A small network was shown many inputs. Here are its activations along a few directions, one row for each input.
In each table, some parts of the input vary, and every possible input appears once, in random order.
Descriptions start from the smaller parts, as in this example, which fits no table here: one of 5 places around a ring, together with either a single point or one of 11 places along a line or (one of 2 separate values, together with one of 6 places along a line).
Shared parts are said once, and a part with two or three values counts as separate values.
(in the rows, 100 means zero)

A family of inputs:
R1: 98 121 132 102 81 107 108 105 77 88 82 143 130 107 75
R2: 102 128 120 88 80 124 120 110 72 76 94 150 126 105 64
R3: 103 90 49 85 113 93 81 82 115 117 105 48 75 100 144
R4: 59 135 94 108 77 79 110 71 80 106 93 106 119 112 99
R5: 156 68 93 74 125 132 90 120 103 97 113 104 82 94 107
R6: 92 119 133 106 84 99 107 109 79 101 86 140 132 110 77
R7: 53 145 81 107 70 81 106 72 89 101 85 97 120 110 104
R8: 81 113 131 112 82 92 111 100 79 106 85 133 127 104 80
R9: 150 66 102 80 124 118 81 118 103 104 101 96 84 95 115
R10: 119 64 88 90 132 88 87 93 110 126 104 74 75 106 120
R11: 80 80 140 130 119 135 114 159 173 36 145 77 68 72 70
R12: 69 119 118 112 89 78 113 81 84 110 84 123 120 116 80
R13: 117 75 68 98 124 87 85 90 106 124 110 57 77 106 141
R14: 79 119 122 115 84 76 108 88 88 111 83 128 120 109 79
R15: 155 73 88 65 123 137 93 123 97 90 114 103 80 94 104
R16: 144 63 103 84 128 110 80 122 105 117 106 93 87 99 117
R17: 130 63 92 93 128 86 81 100 115 127 103 79 74 98 119
R18: 109 79 62 87 121 91 85 81 106 122 113 56 73 102 139
R19: 27 134 173 154 80 127 141 147 148 19 127 121 110 80 32
R20: 66 131 99 119 80 76 111 79 80 108 90 107 122 116 100
R21: 104 124 124 96 82 119 117 108 78 82 93 151 128 105 67
R22: 63 143 60 114 53 75 106 59 91 96 80 91 117 90 104
R23: 133 58 100 90 125 102 85 112 105 122 105 85 81 92 121
R24: 113 89 28 92 96 87 81 70 117 112 100 40 72 80 144
Question: Describe the family of inputs behind these rows.
Answer: one of 2 separate values, together with either a single point or one of 11 places along a line
Question: The inputs of R19 and R11 match in every part but the choice among 2 separate values. If R7 is changed in the same way as R19 into R11, which row does it become?
Answer: R3
Question: Change only the choice among 2 separate values in R16. List by row number the other rows that result.
Answer: R6

A family of inputs:
R25: 94 81 90 86 117 58 88 69 87 159 83 95 93 116 113
R26: 55 142 162 136 62 108 150 113 82 55 106 166 138 99 26
R27: 118 93 79 67 111 131 94 105 124 68 101 88 75 87 94
R28: 143 95 77 74 90 121 83 114 76 113 96 104 112 90 127
R29: 113 86 105 123 111 78 85 94 103 110 88 81 99 108 124
R30: 53 153 169 116 70 119 126 128 105 47 91 168 136 105 28
R31: 114 67 133 74 141 110 88 120 114 117 101 107 83 115 94
R32: 87 87 96 122 117 109 118 116 126 82 145 74 76 93 99
R33: 100 70 115 83 113 96 86 106 87 137 97 94 99 97 122
R34: 130 70 127 107 122 107 81 131 142 88 96 93 82 89 91
R35: 87 99 103 100 125 119 98 131 149 74 128 72 77 100 97
R36: 116 73 108 117 94 94 79 117 117 106 91 80 98 72 120
R37: 99 108 38 80 85 82 93 50 99 112 83 75 82 89 114
R38: 130 59 119 129 116 98 102 117 119 95 112 95 82 81 93
R39: 138 106 53 76 93 83 85 75 77 136 85 106 106 109 119
R40: 119 83 72 89 104 122 113 89 101 77 118 88 75 79 95
R41: 110 83 85 119 97 56 83 79 118 129 77 81 92 91 112
R42: 72 102 85 110 95 107 95 116 123 93 123 58 92 84 126
R43: 98 83 112 89 130 80 90 84 72 140 95 95 101 133 125
R44: 104 98 61 78 82 120 91 90 98 89 96 74 89 70 122
R45: 67 112 63 112 98 68 99 78 125 116 109 62 84 104 120
R46: 141 108 74 80 106 106 88 91 61 117 95 105 114 126 130
R47: 39 158 150 127 43 108 129 114 80 68 81 153 153 88 55
R48: 102 110 60 84 98 104 97 67 85 94 94 74 91 106 126
R49: 70 113 83 116 110 92 100 93 110 97 120 59 92 122 130
R50: 35 166 128 130 47 71 128 73 84 91 73 155 150 109 48
R51: 158 81 88 85 112 123 105 113 78 101 118 120 97 99 100
R52: 156 90 94 63 117 134 86 128 102 92 101 119 96 107 100
R53: 36 166 145 133 59 93 133 93 66 72 79 152 157 128 57
R54: 115 57 126 96 136 100 107 107 89 125 118 109 82 106 94
Question: Describe the family of inputs behind these rows.
Answer: one of 5 places along a line, together with either a single point or one of 5 places around a ring
Question: The inputs of R26 and R50 match in every part but the place on the line of 5. If R38 is changed in the same way as R26 into R50, which row does it become?
Answer: R41
Question: Which other rows agree with R34 in the place on the line of 5? List them by row number.
Answer: R27, R30, R31, R35, R52
Question: Change only the place on the ring of 5 in R45. List by row number the other rows that result.
Answer: R25, R37, R39, R41

A family of inputs:
R55: 103 72 86 92 138 92 82 99 112 127 117 55 75 116 142
R56: 134 56 110 103 124 80 75 107 110 134 90 88 87 96 119
R57: 124 99 139 83 108 135 117 126 85 75 106 152 108 105 58
R58: 104 77 49 97 113 87 90 79 131 107 110 44 60 83 126
R59: 140 87 54 74 101 119 76 104 102 102 103 68 85 84 141
R60: 65 114 110 124 89 108 121 107 138 56 118 94 88 80 68
R61: 93 89 169 128 99 104 110 136 113 86 97 136 115 90 60
R62: 102 121 113 104 79 140 110 133 108 50 107 115 114 83 81
R63: 65 106 143 121 113 111 117 130 116 77 125 104 102 111 81
R64: 31 176 105 117 41 65 122 56 56 106 62 142 156 122 75
R65: 165 64 77 58 132 115 85 98 81 126 102 106 82 109 116
R66: 73 139 47 99 63 44 95 25 47 153 62 95 129 122 133
Question: The inputs of R65 and R57 match in every part but one. If R59 is changed in the same way as R65 into R57, which row does it become?
Answer: R62
Question: Describe the family of inputs behind these rows.
Answer: one of 2 separate values, together with either a single point or one of 5 places around a ring
